These are the activations of a small neural network, seen along a few directions. Each row is one input.
In each table, some parts of the input vary, and every possible input appears once, in random order.
A made-up example of a description, with smaller parts first: one of 6 places along a line, together with either a single point or one of 9 places along a line or (one of 3 separate values, together with one of 8 places around a ring).
Shared parts are said once, and a part with two or three values counts as separate values.
In the rows, 128 means zero.

A family of inputs:
row 1: [141 153 174  89 161 150 139 129 141 111 106]
row 2: [138 146 170  91 165 136 102 146 152 106 108]
row 3: [138 133 153 105 160 128 106 153 156 118 115]
row 4: [ 96 118  35 209  80 134 124 140 108 132 134]
row 5: [ 92  75  83 130 113  59  74 147 131 132  27]
row 6: [164 131 145 122 144  46 107  47  84 124  42]
row 7: [100 132  48 172  55 137 140 116  96 153 157]
row 8: [140 148 177  92 172 142 115 134 156 114 105]
row 9: [130 151 162 100 153 144 154 135 151 116 124]
row 10: [116  98  92 165  76 152 146 120  89 164 211]
row 11: [138 137 151 112 154 136 121 154 151 117 138]
row 12: [121 141 146 107 147 139 143 151 156 122 147]
row 13: [132 140 144 107 146 147 156 140 152 115 135]
row 14: [148  88 113 191  65 142 165  79  68 170 243]
What do these inputs look like to the network?
> either one of 2 separate values or one of 4 places along a line or one of 8 places around a ring
What sort of input is row 6?
> one of 2 separate values

A family of inputs:
row 15: [ 96 158 130  82 149 178 168 166 178 114 131]
row 16: [130 112 145  57 152 112  97 112 152  87  40]
row 17: [155 104 123 105  83 129 118 136 112 155 173]
row 18: [150 172 147  94 144 157 127 172 177 107 155]
row 19: [110  70  63 221 101 125 162 142 105 149 162]
row 20: [118 101  54 180  31 146 127  88  85 145 131]
row 21: [168 192 180 120 174 125 153 133 161 105 140]
row 22: [115 177 192 130 148 165 129 150 157 140 124]
row 23: [135 127 172 127 193 179 124 128 181  83 145]
row 24: [133  59 143 137 135 138 132  95 120 136 178]
row 25: [ 94 119  67 215  65 122 140 107  83 194 140]
row 26: [136  90 149  95 194 114 116 172 146  94  45]
row 27: [142 130 115  52 165  99  91 146 160  94  66]
row 28: [ 96 171 174  86 166  86  73 125 155  92  63]
row 29: [139 152  70 212  71 154 133 117  44 131 144]
row 30: [163 130 156 136 127  77 168  93 103 153 172]
row 31: [124 109 153  96 116 122 141  87  76 131 168]
row 32: [ 86  98 111 114  92 111 177 144 114 164 163]
row 33: [118 116  55 197  66 155  83 131  91 174 170]
row 34: [151 172 162 103 188  66 102 117 158 112  51]
What do these inputs look like to the network?
> one of 4 places along a line, together with one of 5 separate values
The inputs of row 27 and row 18 match in every part but the place on the line of 4. If row 16 is changed in the same way as row 27 into row 18, which row does it become?
> row 15
A walk changes only the place on the line of 4. It starts at row 28 and steps to row 22. List the rest of the walk in order.
> row 31, row 25
Which other rows does row 20 become when the choice among 5 separate values takes its other values? List them by row number.
> row 19, row 25, row 29, row 33

A family of inputs:
row 35: [131 125 128 152 104 184 168 138 116 151 243]
row 36: [140 131 161 100 153 116 121 127 137 117 101]
row 37: [136 149 152 103 152 136 139 129 142 115 110]
row 38: [121 103  93 153 105 106 110 120 109 137 119]
row 39: [110 116  92 159 100 126 130 128 119 130 126]
row 40: [140 144 175 102 146 190 163 152 158 129 213]
row 41: [127 127 156  99 158 108 114 130 147 117  90]
row 42: [121 103 100 154 103  99 117 113 106 139 124]
row 43: [128 127 148 101 159 115 109 138 149 119  85]
row 44: [131 110 104 148  99 109 126 110 105 141 132]
row 45: [128 135 147 102 155 121 107 149 146 115  91]
row 46: [128 125  97 159 101 128 142 113 101 136 145]
row 47: [128 143 145 115 155 129 122 148 154 110  99]
row 48: [131 123 109 151 101 122 136 104 100 146 142]
row 49: [141 148 170 100 157 133 131 114 137 119 111]
row 50: [129 153 147 103 153 138 128 136 155 112 111]
row 51: [116 129  89 152 100 127 132 123 113 135 139]
row 52: [115 114  91 151 102 115 109 132 109 138 122]
What do these inputs look like to the network?
> one of 2 separate values, together with either a single point or one of 8 places around a ring
The inputs of row 49 and row 48 match in every part but the choice among 2 separate values. If row 50 is changed in the same way as row 49 into row 48, which row does it become?
> row 51
Which other rows does row 41 become when the choice among 2 separate values takes its other values? List them by row number.
> row 42
